These are the activations of a small network on made-up records, seen along a few directions, one row for each record.
After each row come some of the record's fields: Z, D, C, J, P.
Not every record has every field; a missing one is left out.
The largest differences between rows may come from other fields.
In the rows, 500 means zero.
Random noise pushes rows far along 9 fixed directions. That doesn't count. These rows show it; they differ only by the noise:
[487 361 496 522 577 503 510 359 478 519 476 348 556 311 487 457 715 434
 388 611 404 581 537 479 496 540 412 454 379 350]
[569 392 612 411 454 520 517 350 588 473 542 393 525 323 524 349 554 518
 539 536 640 505 468 427 474 540 452 476 396 341]
[482 625 736 489 508 357 521 596 315 505 535 654 430 754 607 598 377 619
 650 661 672 406 543 491 536 335 643 432 572 710]
[559 572 546 566 463 551 487 639 399 427 629 405 339 574 473 391 558 531
 681 405 539 399 635 301 487 501 423 361 492 661]
[638 312 422 501 523 479 420 527 595 551 335 422 455 464 630 473 510 574
 549 469 546 523 447 527 552 478 501 562 628 320]
[539 318 424 596 714 386 511 319 446 438 375 436 458 395 633 608 697 485
 426 616 449 485 634 683 579 364 369 499 846 431]
[480 401 508 511 588 383 450 520 645 732 349 532 519 385 677 458 443 571
 425 557 630 602 412 589 480 485 660 587 312 262]
[434 603 581 631 443 512 501 477 524 568 568 423 446 422 462 390 532 608
 631 388 418 568 365 343 432 619 631 328 409 604]
[422 737 655 498 407 552 566 501 313 380 693 546 473 532 333 440 500 495
 606 448 490 447 622 319 445 553 521 373 339 726]
[493 563 464 520 642 442 549 528 508 471 577 563 362 467 617 484 534 442
 469 422 715 373 796 587 499 392 386 574 530 495]
[494 575 629 298 330 578 633 267 694 484 630 517 589 521 537 543 487 503
 519 379 638 510 305 506 525 597 547 617 546 399]

[386 622 455 527 553 473 567 413 427 349 548 677 506 370 372 527 403 435
 462 415 508 439 693 595 463 484 484 503 592 641]  (Z z2; D d2; C c1; J j2; P p1)
[505 612 358 639 488 574 441 742 650 648 501 438 372 571 599 439 515 542
 573 202 461 491 459 428 449 585 525 570 455 489]  (Z z1; D d3; C c1; J j2; P p2)
[520 653 514 476 342 653 507 530 482 390 610 459 504 554 373 466 506 491
 595 307 388 464 469 348 451 627 476 504 488 597]  (Z z2; P p2)
[596 421 561 385 412 606 565 379 564 450 662 303 474 669 556 560 716 469
 534 524 502 471 407 431 603 520 338 444 671 484]  (Z z1; P p3)
[454 624 487 533 447 558 501 532 616 578 605 488 439 495 498 412 505 520
 505 344 521 527 469 434 462 590 539 473 331 488]  (Z z1; P p1)
[522 361 518 542 675 345 439 651 467 702 336 480 429 487 724 510 521 551
 440 662 623 522 582 543 525 372 599 557 344 338]  (Z z2; P p3)
[443 546 595 661 616 394 458 635 401 590 532 474 425 633 619 538 558 555
 539 655 473 456 524 480 464 401 527 366 507 670]  (Z z2; P p2)
[402 478 555 592 611 360 485 590 360 625 405 593 593 719 589 720 504 487
 381 823 378 526 418 648 556 360 560 476 554 585]  (Z z2; D d2; C c1; J j1; P p1)
[647 398 387 424 448 553 395 507 387 326 302 558 564 473 382 498 407 531
 541 475 406 503 559 524 522 494 463 588 642 419]  (Z z1; P p2)
[516 576 746 492 428 452 490 391 271 343 549 550 509 488 377 423 439 627
 674 652 507 473 516 374 469 464 580 290 499 693]  (Z z1; P p3)
[636 267 338 457 511 558 440 713 551 592 405 322 447 579 541 487 567 445
 499 503 496 514 497 418 577 498 395 533 464 361]  (Z z2; D d2; C c1; J j2; P p3)
[409 500 620 606 543 415 460 829 257 704 431 468 518 759 535 641 508 512
 524 754 350 533 408 371 500 443 664 397 349 674]  (Z z2; D d2; C c1; J j2; P p2)
[565 408 439 476 459 558 487 351 639 518 456 379 540 474 525 540 583 564
 503 403 382 603 282 503 538 592 532 502 663 385]  (Z z1; D d3; C c2; J j1; P p2)
[573 429 600 700 445 480 361 563 453 522 463 331 383 384 465 241 504 716
 751 525 411 560 365 264 436 551 601 188 423 593]  (Z z1; P p1)
[526 527 405 535 477 531 465 664 513 628 410 463 436 714 575 639 519 571
 534 377 361 555 375 463 582 527 634 548 594 516]  (Z z2; P p3)
[407 687 659 524 540 414 566 352 380 417 634 628 447 473 466 480 479 563
 533 547 580 472 625 531 477 440 570 381 475 679]  (Z z1; P p3)
[457 407 572 571 595 501 562 426 402 424 614 327 498 324 459 418 723 361
 477 632 478 418 656 410 446 490 283 360 467 540]  (Z z1; D d2; C c1; J j2; P p3)
[540 510 530 609 522 526 537 377 623 487 614 323 368 397 575 425 631 591
 636 315 498 471 412 399 478 555 481 349 719 571]  (Z z2; D d3; C c2; J j1; P p3)
[595 326 408 481 513 507 428 669 459 514 336 458 531 640 529 580 490 465
 498 607 452 472 482 518 560 441 433 570 596 440]  (Z z2; D d2; C c1; J j2; P p3)
[566 446 533 340 532 487 558 341 456 364 525 544 523 533 540 590 559 438
 430 590 631 427 654 617 585 398 368 598 646 421]  (Z z1; P p3)
[437 557 537 416 390 564 596 216 749 556 603 468 577 476 537 540 574 519
 422 396 475 612 238 573 532 623 563 542 528 379]  (Z z1; P p1)
[516 375 573 480 573 518 606 262 472 429 647 282 484 480 566 554 837 413
 429 650 454 479 549 503 581 455 289 401 637 477]  (Z z1; P p3)
[442 693 487 507 465 524 480 635 420 510 566 619 451 597 432 478 422 499
 485 419 501 493 630 462 485 512 561 506 288 579]  (Z z1; P p1)
[621 385 431 465 534 474 334 765 288 511 303 519 508 654 462 533 405 543
 492 644 432 532 599 442 546 419 557 528 359 454]  (Z z2; D d3; C c2; J j1; P p2)
[561 438 543 484 563 384 482 559 608 558 409 601 453 521 726 507 382 540
 547 530 784 386 540 625 499 372 506 638 619 402]  (Z z1; D d2; C c1; J j2; P p3)
[546 630 337 489 465 574 491 544 515 413 469 595 398 524 454 504 423 533
 530 209 487 475 619 528 533 531 526 614 603 525]  (Z z2; P p3)
[631 265 578 400 346 521 433 394 691 520 415 389 600 485 556 412 416 596
 577 610 555 555 158 492 522 534 533 488 572 333]  (Z z2; D d2; C c1; J j2; P p1)
[433 543 554 595 566 392 456 618 547 641 359 594 510 293 560 407 327 550
 574 452 635 490 507 466 365 519 680 559 329 445]  (Z z2; D d2; C c1; J j2; P p3)
[519 565 352 365 295 697 467 368 540 333 476 574 692 371 191 424 427 403
 390 357 311 571 463 500 464 688 415 632 341 381]  (Z z2; D d3; C c1; J j2; P p1)
[582 463 602 616 538 435 430 615 336 408 498 437 375 557 555 441 524 579
 668 596 504 380 603 400 497 377 449 350 643 654]  (Z z2; P p1)
[560 518 667 339 438 496 548 395 611 449 625 534 496 482 585 402 426 538
 566 517 797 414 496 507 468 463 472 540 468 435]  (Z z1; P p2)
[488 574 668 254 246 700 676 275 471 212 787 465 636 413 175 426 453 378
 611 425 576 424 459 295 454 656 372 427 486 640]  (Z z2; D d2; C c1; J j2; P p2)
[399 634 528 761 580 422 437 694 423 618 479 512 436 550 544 486 481 573
 584 500 371 480 468 443 400 485 608 374 478 708]  (Z z2; P p2)
[618 221 427 420 529 518 441 564 280 391 286 393 590 444 396 555 546 424
 449 688 354 530 587 459 578 460 434 531 557 390]  (Z z2; D d2; C c1; J j2; P p3)
[467 523 476 547 393 522 506 514 580 531 406 530 552 519 479 569 376 569
 637 350 416 537 249 479 467 597 641 531 722 572]  (Z z1; D d2; C c1; J j2; P p2)

Here are new rows. What are their fields?
[427 476 384 552 493 602 579 508 475 482 506 381 555 404 366 623 585 384
 494 341 288 538 453 386 514 635 492 493 659 545]  (Z z2; D d2; C c1; J j2; P p1)
[589 465 594 463 542 408 493 335 611 395 504 582 435 293 608 340 381 601
 574 514 804 400 601 605 469 401 473 536 588 398]  (Z z2; P p1)
[600 413 505 433 484 522 439 404 443 345 448 499 534 321 392 341 462 534
 528 550 537 504 596 483 464 498 436 472 441 412]  (Z z1; P p2)
[538 635 467 566 563 454 510 617 598 537 657 538 243 728 677 509 457 588
 598 338 716 394 597 537 554 384 490 451 656 636]  (Z z1; D d3; C c2; J j1; P p1)
[568 383 501 502 367 518 394 494 415 428 232 507 644 351 350 448 343 597
 618 506 325 570 320 409 459 593 656 513 549 455]  (Z z2; D d2; C c1; J j2; P p3)
[500 505 326 521 548 579 587 274 634 422 562 424 460 457 535 607 712 421
 402 290 392 500 540 635 571 544 338 573 816 444]  (Z z1; P p3)
[393 683 502 498 535 470 571 398 450 444 572 662 491 523 480 582 488 476
 410 453 502 496 630 625 518 464 532 552 495 564]  (Z z1; P p1)
[660 479 629 361 434 467 456 641 391 406 493 574 421 671 572 465 349 577
 665 568 757 351 623 442 553 360 499 540 545 520]  (Z z1; P p3)
[585 377 691 430 382 551 455 351 245 301 495 371 625 441 284 402 582 559
 606 769 330 560 428 307 494 535 465 271 436 560]  (Z z1; P p2)
[711 250 182 518 494 596 338 862 661 556 282 377 388 441 530 385 359 513
 600 223 542 492 507 420 512 547 465 640 600 316]  (Z z2; D d2; C c1; J j2; P p2)
[656 453 503 447 397 551 511 418 855 467 524 467 441 396 691 395 393 574
 674 233 758 369 355 525 478 532 445 639 800 348]  (Z z2; P p1)
[451 512 451 439 534 504 557 451 628 652 552 483 498 645 626 643 614 466
 353 491 503 577 426 613 589 506 519 582 488 396]  (Z z1; P p3)
[597 484 564 449 337 674 536 457 506 363 689 286 464 542 423 410 651 466
 616 423 424 445 451 296 527 590 333 397 549 557]  (Z z2; P p1)
[435 506 241 583 524 614 497 702 527 577 555 405 440 488 378 485 593 333
 383 324 330 553 611 416 502 606 381 484 345 525]  (Z z2; D d2; C c1; J j2; P p1)
[609 279 503 474 456 534 459 439 537 535 411 301 550 519 555 535 643 545
 524 610 379 563 317 447 584 529 470 482 608 353]  (Z z2; P p1)
[706 360 297 428 440 546 333 619 418 395 157 558 543 532 428 566 350 582
 551 405 363 533 514 525 584 494 575 680 691 347]  (Z z2; P p3)
[447 428 490 520 580 467 549 267 558 490 432 473 586 290 532 536 626 442
 390 531 453 542 496 620 483 520 446 558 589 373]  (Z z1; D d2; C c1; J j2; P p3)
